These are the activations of a small neural network, seen along a few directions. Each row is one input.
In each table, some parts of the input vary, and every possible input appears once, in random order.
A made-up example of a description, with smaller parts first: one of 5 places around a ring, together with either a single point or (one of 2 separate values, together with one of 4 places along a line) or one of 11 places along a line.
Shared parts are said once, and a part with two or three values counts as separate values.

Other details of the inputs shift rows strongly along two fixed directions, in all tables alike. That doesn't count.

Rows:
r1: [-11  12   2  21 -24  -8   5  30  25   2 -23 -26  -8  38]
r2: [ 16  20  24  12  -5 -11   3  25  13   3 -10 -21 -14  21]
r3: [  2 -10 -15 -22   4   1 -18 -24  -5  -7   6   4  13 -10]
r4: [ -5 -26 -16 -23  12   7  17 -43 -18  -3  10  38  29 -26]
r5: [-26  17   6  -8 -48   6  17  -2   2  30 -18  40  51  12]
r6: [  2  -1  11  35 -21 -18  13  27   4   8   1  -2   1   5]
r7: [-24  28   3 -13 -40  25   5  -4   3  11  11  27  30  -2]
r8: [  4 -32 -19   1  31  -3 -20 -11   2 -25   6 -20 -25  -2]
r9: [  7   9   9   0 -10 -14  -1  12   7 -10  -4 -13   7   8]
r10: [ 12 -18  -9   2  41 -18   2  -2  -9 -36   0 -23 -30   0]
r11: [  0 -26  -7  -1   8  -4  10 -20 -14  -5  12  21  16 -16]
r12: [ -3  17  12  18 -16 -15   9  28   4 -14  -5 -19  -4  19]
r13: [  6  12   2  18 -19 -16 -16  24  12   4  -7 -22  -8  11]
r14: [  1   1   8  11   2  -2  10  18   2  27 -18   4  -6  10]
r15: [ 21 -37  -2   9  45  -4   7 -12 -16  -6  12   1 -25 -11]
r16: [ -7  -2  -8 -17   1  26 -10 -19   0   7   4   7   2  -7]
r17: [ 14 -19  -6  -7  42  -1 -11 -14 -21 -28  19 -10 -26 -21]
r18: [ 15 -21 -11   9  45   2  -7   2  -1 -24   9 -21 -44   2]
r19: [-12   5  -9   4  -4  -1  10   8  10 -13  -6  -7  -2  15]
r20: [-12  -1 -14 -27   9  30  -4 -30  -2  12  -1  13   7 -20]
r21: [-17  37  12  -2 -47   6   7   7  -1   5   3  15  30  -7]
r22: [-25  24  -5 -10 -40  20   1  -9   3   5  10  27  34 -15]
r23: [-13   4  -8   3 -11   4   2   1   6 -13   5   2   6   6]
r24: [  0   6 -11 -31  12  17  -7 -32  -7  16  -2  12  11 -19]
r25: [ -6   4  -6 -37  20  22   8 -40 -19  -1   9  23   9 -35]
r26: [ -4 -26 -11  -6  10  -3  -8 -17 -13   1   3  22  16 -11]
r27: [ -8  38  17 -25 -26  15  14 -12   5  25  -9  18  32  -7]
r28: [-14   1 -20 -36  16  34   5 -42 -10   2  10  29  13 -33]
r29: [ 16 -36  -2  15  36 -14 -15   8 -10  -3   6  -6 -29   1]
r30: [  6   6  21  36 -14 -12   7  46   9  25 -19 -10 -14  36]
r31: [  5  15  10  -1 -16  -9  -7   5   6  -3   3  -4  10  -9]
r32: [ 25 -18  -5   3  39  -8 -20  -2  -2  -9   0 -27 -37   6]
r33: [  4   1  20  34 -18 -13  18  34   4  15   2  -3  -4  19]
r34: [  0 -18  -5   7   2  -6 -12  -1  -9   5   2  14   6 -15]
r35: [ 21 -36  -7   6  54  -6  13 -12 -13  -1   6  -4 -30 -17]
r36: [ -5 -14 -14  -3   4   6 -21 -13   2 -10   8  -5  -8 -17]
r37: [  8  16  13   9 -10 -21  10  26  17  -7 -17 -24  -2  25]
r38: [-13  28   8 -22 -43  16  -9  -8   2  25   2  20  37   0]
r39: [  8  24  23  27  -5 -12  11  38   6  -3 -10 -27 -28  28]
r40: [ -8  11   7  14 -22   5  -9  24  15   9  -2 -15  -8  20]
r41: [  5  -9 -16 -13  12  -8  -9 -15   1  -8  -6  -8  -2   4]
r42: [ 13  13  21   9  -5 -13  -4  23  11  -2   1 -20 -10  14]
Each input here is: one of 6 places along a line, together with either one of 2 separate values or one of 5 places around a ring.
Question: The inputs of r20 and r40 match in every part but the place on the line of 6. If r14 is changed in the same way as r20 into r40, which row does it become?
Answer: r29
Question: The inputs of r41 and r3 match in every part but the place on the line of 6. If r10 is changed in the same way as r41 into r3, which row does it become?
Answer: r12
Question: Change only the place on the line of 6 in r4. List by row number the other rows that result.
Answer: r6, r11, r15, r33, r35
Question: Change only the place on the ring of 5 in r17. List by row number the other rows that result.
Answer: r7, r38, r40, r42
Question: Change only the place on the ring of 5 in r25. List by row number the other rows that result.
Answer: r20, r24, r27, r28

Rows:
r43: [ -2 -26 -20  -5  27  -8   4 -20 -18 -11   5  19   4 -27]
r44: [ 12 -21 -14 -32  31  10 -17 -37 -11   6   1   8   0 -11]
r45: [ -1  18  16  24 -10 -16  23  33   4  18 -25  -7  -4  15]
r46: [ 15  32  30  10 -21 -12  14  29   8  10  -7 -16  -1  25]
r47: [-12  40  20 -13 -45  22   0   7  -2  35  -2  24  26   8]
r48: [ 13 -10   0   9  22  -8 -30  14   0 -19   8 -24 -33   4]
r49: [-10  -7 -16 -27  25  30  -9 -30 -13 -17  16  13 -10 -17]
r50: [-11 -13 -14  -9 -15   1 -12 -14   1  -1  -2   9  23   3]
r51: [ 14 -21   8  18  33  -4  -2  15 -10   1   1  -9 -38   7]
r52: [-23  22  -1   2 -45  -7   4   7   2   5  -8  13  34  -2]
r53: [ -2 -12   0 -11   4   9   7 -13  -3  21 -12  16  11   5]
r54: [  8  16   3  -1   6 -10   1   7  -3   9 -13 -10  -7  -3]
r55: [ -8  13  -9 -24  -7   2 -12 -19  -4  -5  -1  11  22 -24]
r56: [  0 -19 -14   9   3  -4 -12  -8   3 -10  11  -7  -4 -17]
r57: [  3 -16 -15   2  33   0  -5   2  11 -17 -11 -29 -33  23]
r58: [-6 -8  4 19 -8 -1  1 17 -7  5  7 14 -1  9]
r59: [  0  25  12  20 -30  -6  -7  29  26  10  -7 -23  -3  12]
r60: [-16  13 -12 -18  -6  30   7 -24   8   3   5   8   8 -16]
r61: [ 11 -38 -11  20  29 -18  -4   9   1  -7  -6 -12 -21  18]
r62: [ 15  10   8  12   2  -2  -2  11  10  18  -4 -19 -18   1]
r63: [ -4  13   1 -18   3  14  16 -14   0 -22   8   0   3   0]
r64: [ 7  5 20 -2  0 -1 24  0 -7  5  1 11  9  1]
r65: [-13  -8 -10  -7 -16  17   9 -24  -4  17  12  37  32 -27]
r66: [ 12 -20 -11  -3  25 -11 -26  -3   8 -14  -5 -23 -19   9]
r67: [  3 -13  -2  -4  -1 -12  -2 -11  -8 -26  18   0  10  -9]
r68: [  8  -6   8  18   8   1  13   9   6  19  -5  -5 -14  -3]
r69: [ -3  -9   2 -11  -5   2  17 -18 -14  -7  18  32  30 -13]
r70: [ -5  -8  -1  16 -11  -6 -17  16  -3 -10   9  -5  -8   8]
r71: [-12  19  -8  -2   1   4  12   5   6 -10 -12 -11  -8   4]
r72: [  4  30  23   4 -30 -13   1  24  13  -8   0 -15  11  17]
Question: The inputs of r57 and r60 match in every part but one. If r44 is changed in the same way as r57 into r60, which row does it become?
Answer: r62
Question: Describe the family of inputs behind these rows.
Answer: one of 5 separate values, together with either a single point or one of 5 places around a ring
Question: Which other rows agree with r72 in the choice among 5 separate values? List them by row number.
Answer: r46, r63, r64, r67, r69
Question: Change only the choice among 5 separate values in r67. List by row number the other rows that result.
Answer: r50, r52, r56, r70
Question: Which other rows agree with r51 in the choice among 5 separate values? List them by row number.
Answer: r47, r48, r49, r58, r70
